These are the activations of a small neural network, seen along a few directions. Each row is one input.
Each table varies a few parts of the input and shows all the possible inputs, shuffled.
A made-up example of a description, with smaller parts first: one of 5 places around a ring, together with either a single point or one of 11 places along a line or (one of 2 separate values, together with one of 6 places along a line).
Shared parts are said once, and a part with two or three values counts as separate values.

Other details of the inputs vary at random and push rows far along three fixed directions, the same in every table; ignore that.

Table:
r1: [ 22 -33 -58 -16 -22  -8  -2 -13 -17  -4  19   9   1]
r2: [-53   5  36  27 -30 -38 -31  -3  -9   0  -5 -39  18]
r3: [ 17 -33 -60   0 -40 -29 -22 -22  17  10  33  -8  18]
r4: [ 1 15 19 19 35 28 29 16 36 -1  2 28 -1]
r5: [ 22   9  -2 -32  -7  11  -1  14 -41 -40 -23   8 -20]
r6: [  6 -31 -55   3 -45 -19 -18 -28   0  -9  48   4  13]
r7: [-53  34  58   8 -15 -31 -35   3 -13   8 -21 -61  18]
r8: [-13   6  29 -18  -6  -9 -14  16 -47  -7 -49 -18 -11]
r9: [-62  20  48  17 -12 -47 -40  -1   3  24 -29 -69  25]
r10: [-58  18  49   6 -11 -60 -35   6   0  20 -31 -62  23]
r11: [ 21   9   0 -32  -4  11   5  16 -49 -43 -26  10 -25]
r12: [  8   5  26 -35  -6   1   0  20 -69 -35 -36  17 -29]
r13: [ 27 -25 -49 -21 -19   3  -4 -13 -12   0   9  15  -4]
r14: [ 3 12 23 22 43 30 36  8 24 10  9 13 -9]
r15: [ 26  18  20 -45   3  10   7  16 -60 -34 -32  -4 -33]
r16: [ -4  -9 -49   1 -25  -1 -15 -19  11  -6  40   4  17]
r17: [  5   7  23 -26 -15   9 -10   9 -57 -28 -34   7 -23]
r18: [ 31 -13 -47 -37  -8  -3  -2 -14 -13   2   8  19   0]
r19: [ -5 -28 -50  11 -39 -15 -21 -28   7   0  51   3  20]
r20: [-45  37  67  10 -22 -38 -39   3  -2   6 -28 -67  17]
r21: [ 11   0  10 -29 -11  15  -4   9 -63 -30 -26  17 -26]
r22: [ 10  -9  17  25  46  29  41  20  15  13 -18  26 -16]
r23: [  0  27  35 -23  -5   2 -10   7 -31 -12 -28 -21 -12]
r24: [-52  12  53  10 -16 -53 -30  16 -13  14 -41 -50  17]
r25: [ 10   1 -37 -14 -22  -8 -11 -22  12   7  41   4  19]
r26: [-54  19  45  20 -24 -59 -48  -6  21  27 -27 -75  29]
r27: [ 10  -2  15  15  56  27  40  14  19  16 -15  19 -17]
r28: [ 10 -25 -57 -14 -14 -15 -12 -23   3   9  30  -8  13]
r29: [  8  -9  17  32  40  21  35  18  28  18 -12  19 -11]
r30: [ 35  -5 -42 -33 -14  23   3  -5 -21 -30   9  27 -14]
r31: [ 12  -4  19  27  36  26  28  14  33  21 -15  22  -9]
r32: [-16  14  19  38  28  22  17  -6  55  30  26  -1  12]
r33: [ 10  -3   9  13  33  22  28  12  18  20 -13  34  -4]
r34: [-9 -8  6 41 18  8 12 -2 54 35  7  5 12]
r35: [ -4  -8 -48   2 -33  -5 -19 -23  20  -4  41  -2  21]
r36: [ 24  13   1 -37 -10  15  -3  12 -43 -40 -28  10 -22]
r37: [  6  -2  15  15  58  30  40  14  17  17 -13  19 -14]
r38: [ 21   1  18   9  55  30  37  16  23  14 -20  20 -19]
r39: [ 18   5  17   5  51  36  34  12  22  18 -21  23 -19]
r40: [ 48 -16 -45 -50  -1   1   6  -6 -18  -8   0  22 -14]
r41: [-44  16  13  11 -25 -28 -31  -1  -9  -9  -3 -38  21]
r42: [ 11   4  16   8  52  37  33  10  20  19 -17  22 -17]
r43: [ 22 -25 -57 -17 -18 -20  -9 -21   7   4  25  -8   5]
r44: [  8 -16 -60  -7 -32 -11 -11 -19   1 -18  41   3  12]
r45: [ 27  20  25 -40   5  13   4  16 -51 -30 -33  -4 -29]
r46: [ 14   3  20 -17 -16   6  -8   7 -37 -25 -25   9 -19]
r47: [-16 -14   0  41  24   7  17   2  40  31  12   3  14]
r48: [-25  12   4  39  14   8   8  -3  54  18  26  13  25]
r49: [-20  -6  11  51   2   8   3 -12  57  24  29   8  18]
r50: [ 12   8  -4 -30   1  16   6  15 -54 -39 -21  14 -23]
r51: [ 17  -3 -38 -17 -26 -15 -11 -23  20   2  44  -4  17]
r52: [ 13  20  24 -45   3   9   3  16 -73 -32 -36  -8 -29]
r53: [ 16  -3  19  14  41  22  34  19  26  17 -17  31 -10]
r54: [-17  -2  17  11 -34 -27 -29  -5  -8  -9  -1 -22   9]
r55: [ 15 -19 -36  -5 -34 -13 -14 -19   9  -7  37  16  11]
r56: [  2 -12 -56 -13 -31 -17 -14 -16   5 -13  45   8  16]
r57: [-24  11  17  38  28   2  18  -3  61  31  37  -2  21]
r58: [ 2  4 24 22 28 30 26  9 14  7  0 44 -8]
r59: [  8 -10 -47 -10 -21  -6 -11 -24   2   1  47  -7  13]
r60: [-17  -9  14  56  11   5  14  -3  51  16  27   9  11]
Description of these inputs: one of 5 places around a ring, together with either one of 3 separate values or one of 9 places around a ring.
- Changing only the place on the ring of 5 turns r45 into r54. The same change can be made to r25. Which row results? => r58
- List by row number the other rows that have the place on the ring of 5 in common with r50. => r4, r5, r11, r16, r30, r35, r36, r41, r44, r48, r56
- Change only the place on the ring of 9 in r42. List by row number the other rows that result. => r9, r26, r27, r28, r37, r38, r39, r43
- Change only the place on the ring of 9 in r52. List by row number the other rows that result. => r7, r14, r15, r20, r23, r32, r45, r59
- Change only the choice among 3 separate values in r40. List by row number the other rows that result. => r10, r18

Table:
r61: [-18  17  21   7  -4 -18 -18  -4  26  17  -4 -30  21]
r62: [-5  1  3 27 23 15 12 -6 35 11 17  0  1]
r63: [ 4 13  2 19 13 15 11 -2 41 14 12  7 10]
r64: [ 19 -23 -58 -13 -22   3  -1 -11  -7 -20  29  35   2]
r65: [-6 -6 -1 29 25 12 17 -2 27 21 13  0  5]
r66: [ -2  -8 -27 -25 -31 -39 -30 -22  -9   6  11 -39   8]
r67: [ 20  -6   5 -18  44  15  32  21 -17   5 -37  27 -24]
r68: [-15 -11 -31 -46 -65 -72 -63 -14 -54  -9 -18 -52  20]
r69: [ -8 -10  -7  29  24  -2  19  -6  39  39  20  -8   9]
r70: [ -3 -20  34  40 -30 -37 -19   6  29  13 -29 -22   6]
r71: [ 49 -15 -60 -45 -18   5  -2 -19  -6  -3  24  14   2]
r72: [ -1 -10  -6  14  36  -3  21   7  32  33  -5   9   4]
r73: [  7   5  16   8  22  32  26  16 -18 -18   1  30 -14]
r74: [-28  21  25  18 -17 -16 -22  -1  26   7  10 -20  22]
r75: [ 17  13  24  -5  27  38  25  15 -19 -27  -6  33 -26]
r76: [  3  13  31 -24  11   1  -2  11 -37  -9 -35 -19 -17]
r77: [-20  21  23   9 -10 -12 -18  -1  21   7  -1 -21  14]
r78: [ -8   9  30 -18   4   6   2  28 -48 -25 -44   9 -17]
r79: [ -2  15  32 -16   3  12   5  21 -54 -23 -39  -6 -26]
r80: [ 26 -29 -72 -24 -23   2  -2 -14 -11 -13  21  27   0]
r81: [  7 -30  18  36  -6  10  -1 -12  32  36   0  30   0]
r82: [-34   1  12  21   1 -24 -14   4  14  14 -13 -21  16]
r83: [-24  25  27  19 -15 -13 -15  -1  23   2  10 -10  21]
r84: [ 33 -22 -54 -29  -6   1   4 -22  -2   2  32   7  -4]
r85: [ 28  22  22 -23  26  42  26  20 -18 -20 -23  36 -30]
r86: [ -2   6  24 -18  12  -7   5  13 -40   2 -37 -19 -17]
r87: [ -1  12  29 -17   8   6   1  19 -55 -19 -42 -11 -23]
r88: [-19  -4   2  31  12  10  17   3  30   4  13  27  11]
r89: [-13   1 -14 -12 -50 -27 -33 -21 -20 -24  27 -17  14]
r90: [-15  -3   7  39  13  16  15   2  27   9  29   8   9]
r91: [-24  16  46 -28 -18 -33 -29  16 -72 -12 -57 -53  -8]
r92: [ 23 -27 -65 -23 -22   3  -2 -10 -13 -17  23  29  -3]
r93: [ 10   6  22   2  24  36  31  18 -27 -23  -7  37 -22]
r94: [-13  -3   6  36  17  19  19   2  25   9  22  10   4]
r95: [-35  12  26  24 -15 -15 -21  -4  15   0  14 -28  15]
r96: [ 28 -14 -47 -19 -17  15   0 -17  -9 -21  36  19  -9]
r97: [  1  32  40 -22  -4   6  -2  16 -33 -28 -29  11 -14]
r98: [ 32 -29 -65 -27  -8  -2  -2 -10 -12  -4  13  21  -2]
r99: [-20  12  18   5  -3 -29 -14  -7  34  28   0 -37  23]
r100: [10  2  6  4 31  6 16  1 45 29  6  1  7]
r101: [ 5 11  3 16 19 14 12 -2 40 15  9  8  6]
r102: [-31  12  20  23  -9 -15 -15  -9  20   6   4 -33  15]
r103: [ 18   2  13  -5  31  37  33  20 -29 -16 -23  24 -28]
r104: [-15  -1 -15  -4 -40 -27 -34 -20  -5 -11  19 -32  13]
r105: [-15 -10  -9  33  19   7  14   1  41  19   7  12  13]
r106: [ 36 -21 -56 -27 -13   8  -1 -22  -7  -9  30   8  -5]
- What do these inputs look like to the network? => either one of 2 separate values or (one of 4 places along a line, together with one of 11 places along a line)
- Change only the place on the line of 4 in r105. List by row number the other rows that result. => r63, r102, r103
- Change only the place on the line of 11 in r72. List by row number the other rows that result. => r64, r67, r68, r78, r80, r82, r88, r92, r98, r105
- Change only the place on the line of 11 in r73. List by row number the other rows that result. => r65, r69, r79, r86, r87, r90, r91, r93, r94, r103
